Each row below holds a small network's activations on one record, seen along a few directions.
Each row is followed by the record's values for the fields Fugo, Tozo, Dize, Teb, Sino, Raz.
The largest differences between rows may come from other fields.
In the rows, 500 means zero.
Strong random noise was added to every row along 16 fixed directions; ignore it. To show where, here is one row again and again, with new noise each time:
282,556,416,503,516,266,506,433,420,466,584,620,336,497,532,602,332,313,384,546,628,349,705,763,653,448,421,334,310,476,341,223,725,554,350,470
679,673,483,624,692,398,510,487,574,503,662,443,274,526,640,716,539,300,550,473,645,391,633,693,580,346,558,495,591,736,612,570,581,803,376,657
657,407,479,574,440,806,565,396,775,567,487,574,480,535,512,492,337,672,552,435,445,849,651,313,537,683,539,522,463,404,514,646,368,392,447,122
538,274,478,397,344,649,513,620,567,700,403,366,558,401,378,405,400,382,633,447,335,554,537,506,477,400,439,488,425,423,363,521,370,543,504,510
684,294,501,316,305,605,559,413,619,462,420,620,830,419,322,387,338,748,691,367,456,440,545,322,632,540,509,544,591,401,556,560,207,234,574,231
572,313,540,484,627,432,558,420,393,388,482,672,347,502,508,685,478,573,546,572,562,293,437,576,528,573,452,637,405,506,369,436,461,584,295,517
544,743,546,542,383,742,505,369,714,595,636,500,463,495,538,356,269,446,333,619,392,606,640,701,494,423,612,418,326,456,366,654,627,404,364,447
458,150,660,441,469,178,627,695,412,471,204,523,472,413,313,443,720,524,610,396,742,404,556,338,693,414,524,368,691,320,586,339,284,363,775,332
585,561,627,701,817,668,762,473,689,315,704,413,497,290,510,492,416,870,294,721,425,348,440,461,504,739,458,805,457,331,609,620,636,266,536,312
544,666,681,670,544,515,447,373,598,250,780,654,378,421,780,518,444,332,365,630,630,313,721,438,619,320,418,459,546,408,700,524,537,586,312,453
434,677,456,497,466,532,433,153,516,333,646,764,597,633,594,574,265,779,445,518,483,392,503,550,666,667,476,497,375,517,448,470,558,448,237,277
470,560,543,405,358,409,432,573,337,575,459,510,414,626,500,498,515,355,484,393,420,466,243,677,434,397,511,478,442,578,295,613,346,538,366,776
573,563,458,497,359,546,341,533,359,444,575,652,580,776,743,528,589,365,534,351,463,602,365,325,462,381,463,581,633,737,619,580,247,600,480,629
414,392,534,594,837,343,577,696,298,705,388,442,411,659,447,665,813,515,660,437,530,437,239,406,691,499,415,595,756,784,320,387,400,697,596,504
564,253,553,445,331,745,458,629,509,695,317,500,532,618,529,400,729,554,614,751,510,537,512,724,209,405,774,535,342,488,591,570,476,708,560,594
381,687,324,561,520,856,358,526,640,614,751,352,570,605,673,511,272,521,754,122,295,731,590,365,564,542,411,624,606,740,781,486,345,830,259,336
753,632,403,443,583,470,684,439,473,361,597,398,540,426,492,516,390,591,308,702,462,314,424,755,406,523,616,739,362,620,444,500,751,358,659,793
487,649,529,699,589,495,497,476,679,521,616,527,351,563,600,525,459,367,366,507,593,530,835,624,620,324,589,387,480,593,660,565,634,570,428,329

335,486,583,557,339,483,361,503,549,576,616,584,545,418,701,564,617,389,713,604,591,374,444,474,510,504,308,261,575,190,534,525,366,828,325,481
Fugo=t3 Tozo=c3 Dize=f2 Teb=d2 Sino=b2 Raz=m1
275,347,600,415,512,607,463,625,129,451,509,835,462,661,661,391,700,380,495,618,569,468,335,348,412,422,449,672,581,562,387,172,372,506,460,566
Fugo=t2 Tozo=c2 Dize=f2 Teb=d3 Sino=b1 Raz=m1
573,712,433,370,415,566,372,268,513,436,760,393,766,393,521,531,300,521,509,490,192,186,284,580,535,429,228,549,430,516,349,688,525,583,261,758
Fugo=t1 Tozo=c1 Dize=f2 Teb=d1 Sino=b1 Raz=m3
563,479,278,507,670,505,592,695,602,437,601,252,410,417,429,634,336,543,527,226,519,581,699,675,393,628,568,668,389,631,875,488,578,533,528,500
Fugo=t3 Tozo=c1 Dize=f3 Teb=d2 Sino=b3 Raz=m2
494,947,415,594,682,500,576,581,671,651,821,201,485,370,483,603,395,526,508,417,412,454,297,773,471,652,458,533,561,563,470,741,603,529,407,648
Fugo=t3 Tozo=c2 Dize=f1 Teb=d1 Sino=b3 Raz=m1
620,228,415,351,287,564,525,590,509,589,376,618,583,460,374,469,361,357,607,467,467,537,581,605,374,464,532,539,364,470,381,518,349,359,518,521
Fugo=t1 Tozo=c3 Dize=f3 Teb=d3 Sino=b1 Raz=m2
474,635,419,494,472,569,487,580,565,557,596,502,490,541,581,495,580,499,601,427,647,642,558,555,353,561,640,476,620,539,744,515,452,560,542,505
Fugo=t1 Tozo=c2 Dize=f3 Teb=d1 Sino=b2 Raz=m1
734,108,270,483,636,191,572,704,248,309,348,545,314,602,438,808,478,328,415,246,542,554,523,428,425,539,406,753,379,781,538,422,409,414,622,667
Fugo=t3 Tozo=c2 Dize=f3 Teb=d2 Sino=b3 Raz=m2
414,637,505,572,589,586,532,595,379,401,600,626,451,680,722,481,659,558,427,524,633,751,380,294,402,653,549,646,649,600,663,352,462,404,626,472
Fugo=t2 Tozo=c1 Dize=f1 Teb=d2 Sino=b1 Raz=m3
429,147,506,530,528,631,406,598,441,517,406,494,656,570,451,479,539,599,564,392,226,323,468,383,450,346,348,685,435,579,615,635,317,643,360,417
Fugo=t3 Tozo=c1 Dize=f1 Teb=d2 Sino=b2 Raz=m3
463,573,351,462,457,512,520,548,446,481,654,573,567,481,517,465,256,285,332,508,434,546,589,543,495,487,394,514,365,561,362,371,608,278,545,530
Fugo=t3 Tozo=c2 Dize=f1 Teb=d2 Sino=b2 Raz=m2
636,489,460,640,487,505,441,439,671,423,660,528,838,438,592,588,507,555,515,561,423,386,517,248,590,509,262,529,638,458,687,709,419,457,614,347
Fugo=t1 Tozo=c3 Dize=f3 Teb=d1 Sino=b1 Raz=m1
388,421,651,463,566,374,588,407,453,346,455,624,375,352,430,583,535,805,549,631,654,239,301,632,440,786,514,519,412,193,426,481,480,460,314,435
Fugo=t1 Tozo=c2 Dize=f2 Teb=d1 Sino=b2 Raz=m2
413,627,619,559,725,743,718,622,550,446,763,512,434,311,445,330,349,546,244,535,326,501,329,443,425,607,344,762,498,356,322,564,466,107,411,423
Fugo=t1 Tozo=c1 Dize=f2 Teb=d1 Sino=b3 Raz=m3
581,520,528,451,435,689,493,208,596,361,511,508,670,395,501,431,398,819,454,765,384,499,415,294,490,714,449,549,408,277,402,498,611,386,525,397
Fugo=t1 Tozo=c3 Dize=f1 Teb=d1 Sino=b3 Raz=m1
468,653,470,520,714,611,585,449,441,554,517,499,663,576,347,383,399,709,386,500,267,400,374,479,600,471,537,766,564,813,324,507,580,306,551,436
Fugo=t1 Tozo=c3 Dize=f1 Teb=d1 Sino=b2 Raz=m1
589,723,636,565,212,398,342,205,580,389,377,330,461,566,629,424,549,480,271,538,359,663,362,328,575,389,450,200,437,278,395,797,564,561,523,665
Fugo=t2 Tozo=c1 Dize=f2 Teb=d3 Sino=b2 Raz=m3
601,765,488,426,498,482,484,524,375,568,445,296,364,599,488,397,455,368,540,285,403,613,360,610,535,318,688,569,575,835,392,508,488,636,498,843
Fugo=t3 Tozo=c3 Dize=f2 Teb=d2 Sino=b3 Raz=m2
641,553,323,453,599,133,602,542,376,466,357,319,357,602,409,739,553,565,522,281,582,557,336,604,557,644,561,522,535,682,457,472,558,543,657,719
Fugo=t3 Tozo=c3 Dize=f1 Teb=d3 Sino=b3 Raz=m1
567,401,436,476,257,503,346,354,478,323,381,542,584,660,679,494,639,582,435,544,535,674,568,293,372,530,531,429,418,418,758,500,532,580,636,535
Fugo=t2 Tozo=c1 Dize=f3 Teb=d3 Sino=b1 Raz=m3
423,473,628,376,539,527,622,504,509,599,408,572,494,394,276,436,475,722,745,463,622,378,445,673,570,602,685,504,580,440,408,410,390,416,403,363
Fugo=t2 Tozo=c3 Dize=f1 Teb=d1 Sino=b1 Raz=m2
173,626,660,770,544,529,375,623,546,520,672,431,556,570,652,487,713,531,212,654,320,540,237,327,428,586,230,410,471,273,531,782,493,427,474,400
Fugo=t2 Tozo=c1 Dize=f3 Teb=d1 Sino=b1 Raz=m1
241,501,389,658,575,417,631,818,492,765,458,397,328,541,447,450,505,233,275,497,459,722,610,700,455,455,463,427,368,517,310,436,674,385,656,440
Fugo=t3 Tozo=c3 Dize=f1 Teb=d2 Sino=b2 Raz=m2
561,506,493,500,528,593,533,670,518,659,460,308,582,510,491,411,637,437,608,475,455,531,500,534,441,361,612,583,622,665,654,534,486,652,669,610
Fugo=t2 Tozo=c2 Dize=f2 Teb=d3 Sino=b1 Raz=m2
581,341,350,561,558,392,615,581,499,550,279,263,503,496,397,444,526,439,324,555,398,618,660,485,508,370,536,559,414,598,483,422,736,439,872,545
Fugo=t1 Tozo=c3 Dize=f3 Teb=d1 Sino=b2 Raz=m1
271,520,434,470,433,656,531,433,553,671,466,387,515,428,411,365,276,515,461,513,292,696,547,435,600,589,373,433,363,359,213,338,640,458,452,333
Fugo=t2 Tozo=c3 Dize=f1 Teb=d3 Sino=b1 Raz=m1
787,417,490,593,688,646,584,506,571,601,366,448,365,668,478,610,692,669,437,611,416,638,407,591,270,552,694,700,444,712,478,818,542,553,540,585
Fugo=t1 Tozo=c1 Dize=f1 Teb=d2 Sino=b2 Raz=m2
453,533,460,598,581,568,618,675,540,630,483,415,421,582,508,499,644,565,342,624,541,752,449,600,294,650,640,519,432,497,545,538,635,366,700,489
Fugo=t2 Tozo=c1 Dize=f1 Teb=d2 Sino=b2 Raz=m3
397,654,482,572,689,689,647,524,536,485,586,592,492,538,415,342,357,651,308,514,425,487,591,635,369,506,693,780,447,685,564,503,598,236,459,349
Fugo=t1 Tozo=c2 Dize=f2 Teb=d1 Sino=b2 Raz=m3
461,446,487,611,478,619,394,434,509,479,483,237,485,459,716,497,639,456,497,632,323,625,417,148,500,501,230,462,541,357,507,458,598,856,577,607
Fugo=t1 Tozo=c1 Dize=f3 Teb=d1 Sino=b2 Raz=m3
714,512,346,482,467,570,476,542,641,522,638,734,495,620,557,718,450,501,722,225,618,597,513,641,252,652,606,646,569,652,782,823,159,481,256,449
Fugo=t1 Tozo=c2 Dize=f3 Teb=d3 Sino=b1 Raz=m3
651,593,538,443,569,394,670,472,318,442,379,614,267,604,526,555,624,612,558,495,722,628,225,516,451,696,722,614,642,592,345,395,418,446,591,675
Fugo=t3 Tozo=c2 Dize=f2 Teb=d2 Sino=b2 Raz=m3
510,469,495,736,621,518,378,265,593,518,521,645,650,645,587,632,596,621,416,696,352,349,537,334,602,455,331,475,506,590,467,726,581,626,398,266
Fugo=t1 Tozo=c2 Dize=f1 Teb=d1 Sino=b2 Raz=m3

Here are new rows. What are their fields?
606,485,435,429,351,371,395,421,288,355,408,656,602,688,554,525,487,472,458,316,406,538,283,333,436,455,454,627,558,673,472,584,272,407,501,666
Fugo=t1 Tozo=c2 Dize=f3 Teb=d1 Sino=b2 Raz=m3
787,539,535,421,568,571,613,340,513,413,528,415,534,366,539,514,503,596,671,514,552,532,383,198,663,602,435,579,764,463,407,419,444,534,616,575
Fugo=t3 Tozo=c2 Dize=f3 Teb=d3 Sino=b2 Raz=m1
98,572,526,664,657,591,442,491,545,527,615,417,344,481,589,513,475,554,398,552,421,542,553,472,547,604,322,423,397,338,495,374,687,661,309,289
Fugo=t1 Tozo=c1 Dize=f1 Teb=d1 Sino=b2 Raz=m1
576,630,377,481,431,289,493,560,572,540,669,543,455,470,554,659,507,162,505,267,597,659,446,328,546,510,243,287,726,427,386,663,303,368,529,557
Fugo=t1 Tozo=c1 Dize=f2 Teb=d1 Sino=b2 Raz=m1
335,412,439,467,443,570,436,540,371,323,558,715,477,613,612,448,445,503,406,516,600,456,715,607,362,475,621,601,326,524,749,273,571,503,413,444
Fugo=t3 Tozo=c2 Dize=f3 Teb=d3 Sino=b3 Raz=m1
448,525,480,565,633,352,546,539,461,493,428,298,261,410,420,547,450,375,431,428,451,458,503,585,462,451,501,552,450,560,458,473,608,617,458,674
Fugo=t1 Tozo=c2 Dize=f3 Teb=d1 Sino=b2 Raz=m3
589,279,361,468,503,648,499,462,504,449,557,660,509,463,542,601,303,400,590,471,480,585,661,363,491,581,370,646,427,555,468,353,432,500,413,368
Fugo=t1 Tozo=c2 Dize=f3 Teb=d1 Sino=b1 Raz=m2
780,606,306,319,481,293,666,640,542,417,630,256,573,238,336,563,322,316,508,261,522,407,492,644,435,485,483,602,592,586,575,543,487,270,720,844
Fugo=t2 Tozo=c2 Dize=f3 Teb=d1 Sino=b1 Raz=m2
388,417,598,428,652,767,528,564,316,572,323,536,394,682,335,251,492,598,422,452,379,607,585,493,470,345,782,765,449,813,416,292,533,415,465,436
Fugo=t3 Tozo=c2 Dize=f3 Teb=d3 Sino=b3 Raz=m1
464,522,320,524,507,466,630,617,647,735,474,363,537,449,437,608,628,655,684,520,616,678,371,614,351,847,545,414,572,362,527,559,500,544,685,437
Fugo=t1 Tozo=c2 Dize=f3 Teb=d1 Sino=b2 Raz=m3
385,601,414,499,602,200,427,597,456,492,577,429,574,568,444,711,588,561,650,167,563,341,354,563,603,556,382,432,688,651,697,620,324,604,433,502
Fugo=t1 Tozo=c1 Dize=f3 Teb=d1 Sino=b2 Raz=m2
362,616,553,458,450,636,397,547,341,590,583,635,802,689,594,359,757,553,441,785,452,360,320,587,407,393,563,523,549,642,474,465,564,462,645,600
Fugo=t2 Tozo=c1 Dize=f3 Teb=d1 Sino=b1 Raz=m2
539,315,422,338,563,533,626,409,498,455,394,412,542,330,266,551,228,856,768,395,471,375,491,591,622,778,564,650,393,466,432,271,497,522,420,380
Fugo=t3 Tozo=c3 Dize=f3 Teb=d2 Sino=b3 Raz=m2
396,534,492,507,586,588,563,671,607,736,679,404,558,351,453,528,543,383,601,638,530,406,483,717,456,540,390,411,512,383,409,486,575,537,492,513
Fugo=t2 Tozo=c1 Dize=f3 Teb=d3 Sino=b1 Raz=m3
546,586,603,534,523,453,627,608,661,440,631,496,361,276,492,416,416,315,423,486,696,450,742,640,469,399,604,454,539,360,697,536,500,327,488,478
Fugo=t2 Tozo=c2 Dize=f3 Teb=d2 Sino=b1 Raz=m3
256,234,466,575,398,647,297,549,523,496,484,508,470,462,652,456,443,357,618,569,494,517,887,418,462,372,416,421,310,376,777,244,554,865,357,335
Fugo=t3 Tozo=c3 Dize=f3 Teb=d2 Sino=b3 Raz=m1
